These are the activations of a small neural network, seen along a few directions. Each row is one input.
Each table varies a few parts of the input and shows all the possible inputs, shuffled.
Descriptions start from the smaller parts, as in this example, which fits no table here: one of 4 places along a line, together with either a single point or one of 9 places along a line or (one of 2 separate values, together with one of 5 places around a ring).
Shared parts are said once, and a part with two or three values counts as separate values.
In the rows, zero is written as 128.

Table:
r1: [131  97 172 163 116  85 173 130 126 104 126 128  71 166]
r2: [101 118  96 106 213 204  61 129  97 135 130 102 174 121]
r3: [104 140  89 104 107 101 137  95 130 146 120 136 181 141]
r4: [169 130  95 135 153  86 108  61 173 114 111 148 157 118]
r5: [126 141 111 174 128  68 114 108 154 132 110 139 149 146]
r6: [121 119 108 124  56 125 122 159 122 150 174 124 140 130]
r7: [144 131 148 147 104  97 172 134 153 139 101 145  99 102]
r8: [170 139 164 111 118 128 108  87 110 165 156 192 158  99]
r9: [113 123 120 138 119  60 175 137 166 127  93 118 139 126]
r10: [138 175 171 151 212 169  64 122 130 147  82 124 121  90]
r11: [ 76 150  74 124 187 201 110 188 106 118 146 100 124 128]
r12: [143 139  99 125 127 122 133  73 122 139 131 146 215 132]
r13: [171 122 155 127 139  94 115  68 133 128 107 149 144  86]
r14: [ 95 121 136 126 119  72 186  99 146  64 126 110 110 174]
r15: [115 113 112 107 108 118 204 139 143  89 158 135 152 176]
r16: [164 119 131 134  84 115 148 143 116 149 157 118  81  96]
r17: [159 147 110 100  77 117 102 132 102 157 160 121 151 128]
r18: [ 97 129  90  91 178 203  80 171  96 135  96 121 148 139]
r19: [ 89 114  99  77 174 191 110 209 118 100 131  89  95 192]
r20: [135 143 165 152 116  80 124  95 112 129 101 134 129 109]
r21: [124 101 132 113  59 142 161 168 135 111 197 138 133 160]
r22: [117 129 156 132 194 170  80 127 149 120  86 142  67  91]
r23: [120 136 175 161 164 173 114 165 133  97  78  93  32 164]
r24: [146 146 159 141  72 128 157 161 124 107 186 130  83 136]
r25: [103 115  84 117  90 114 170 127 150 111 133 141 163 129]
r26: [146 115 148 133  94 120 135  99  87 150 153 126 119  78]
r27: [162 108 115 140 111 133 107  92  91 187 178 120 184 123]
r28: [105 125 171 130 165 167 112 167 162 134  57 115  65 102]
The inputs of r5 and r4 match in every part but one. If r18 is changed in the same way as r5 into r4, which row does it become?
Answer: r2
What is each input in this table made of?
Answer: one of 4 places along a line, together with either one of 2 separate values or one of 5 places around a ring
Change only the choice among 2 separate values in r28. List by row number the other rows that result.
Answer: r11

Table:
r29: [173 147 176 176  53  86 187 122 161 116 119 136  88 133]
r30: [208 115 123 133  86  84 132  95 104 155 198 197 179  62]
r31: [136 126 126  63 234 192  46 135 101 177 115 116 145 115]
r32: [ 95 147 146 186 246 192  76 109 128 152  58 113 111 100]
r33: [160 126 191 157  29  46 161 149 145 119 147 172  75 121]
r34: [116 118  52 108  75  85 179 104 122 134 153  97 194 158]
r35: [158  98 119  95  23 106 167 127  86 153 208 151 164 117]
r36: [177 144  85 108  39  92 152 154  84 178 176 124 146 133]
r37: [ 74 160 101 140 245 190  37 121 108 150 113 110 170  87]
r38: [162 155 111 127  48 127 213 138 146 102 191 125  97 169]
r39: [134 104 200 109 250 185  86 115 106 133  82 141 126 105]
r40: [ 80 116  81  95 187 227  95 187 134 156 151 130 141 128]
r41: [195 126 169 147  73  62 129  70 146 161 159 175 107  49]
r42: [ 52 120 188 166 215 167  93 171 150  92  77  64  69 136]
r43: [ 82 135  70 129 206 220  62 189  99 124 154  63 146 144]
r44: [115 132 103 104  46  82 173 127 152  88 161 142 113 207]
r45: [118 119 131 154  86  27 203 133 164  95  75 114 126 145]
r46: [154 131  53  96  96 108 153 115 135 128 184 161 187 205]
r47: [193 132  68 131 119  82 120  67 136 140 160 168 185 124]
r48: [ 96 114 118  74 185 223  73 181  62 121 111 107 152 153]
r49: [ 43 143 150 138 174 193 124 209  99 111 109  70  91 167]
r50: [111 109 124  82 204 212  65 110 103 171  93 138 135  65]
r51: [ 45 150 119 100 147 233 128 188 145  98 113 100  63 126]
r52: [190 142 163 164  83  78 132  57 151 158 124 165 125  88]
r53: [ 60 110 173 135 156 185 118 156 153 108  66 102  45 104]
r54: [120 124 142 149 224 168  63 146 159 158  70 141  76  54]
r55: [120 109 210 136 207 174  98 182 133  85  81 105  62 158]
r56: [140 128  69 127 120  43 118  92 151 147 110 146 240 126]
r57: [169 117 133 153 106  51 103  37 143 107 110 146 131 120]
r58: [125 139 121 169  99  33 145  45 155 140  69 136 186 119]
r59: [208 125 116 136  85  66 113  94  91 187 154 151 152  91]
r60: [131  96 146 124  15 104 220 119 115  94 232 135  96 143]
r61: [ 84 140 156  79 180 208 135 183  83  74 127  80  72 160]
r62: [117 135  89 149  59  84 205 150 136  72 119 106 155 193]
r63: [140 148 158 140  82  62 176 102 194  97 109 152 130 175]
What is each input in this table made of?
Answer: one of 5 places around a ring, together with either one of 3 separate values or one of 4 places along a line
The inputs of r40 and r50 match in every part but the place on the ring of 5. If r35 is changed in the same way as r40 into r50, which row does it become?
Answer: r30
Change only the choice among 3 separate values in r49. List by row number the other rows that result.
Answer: r51, r61
List by row number the other rows that have the place on the ring of 5 in common with r58.
Answer: r32, r39, r41, r52, r54, r57
Change only the choice among 3 separate values in r40. List by row number the other rows that result.
Answer: r43, r48
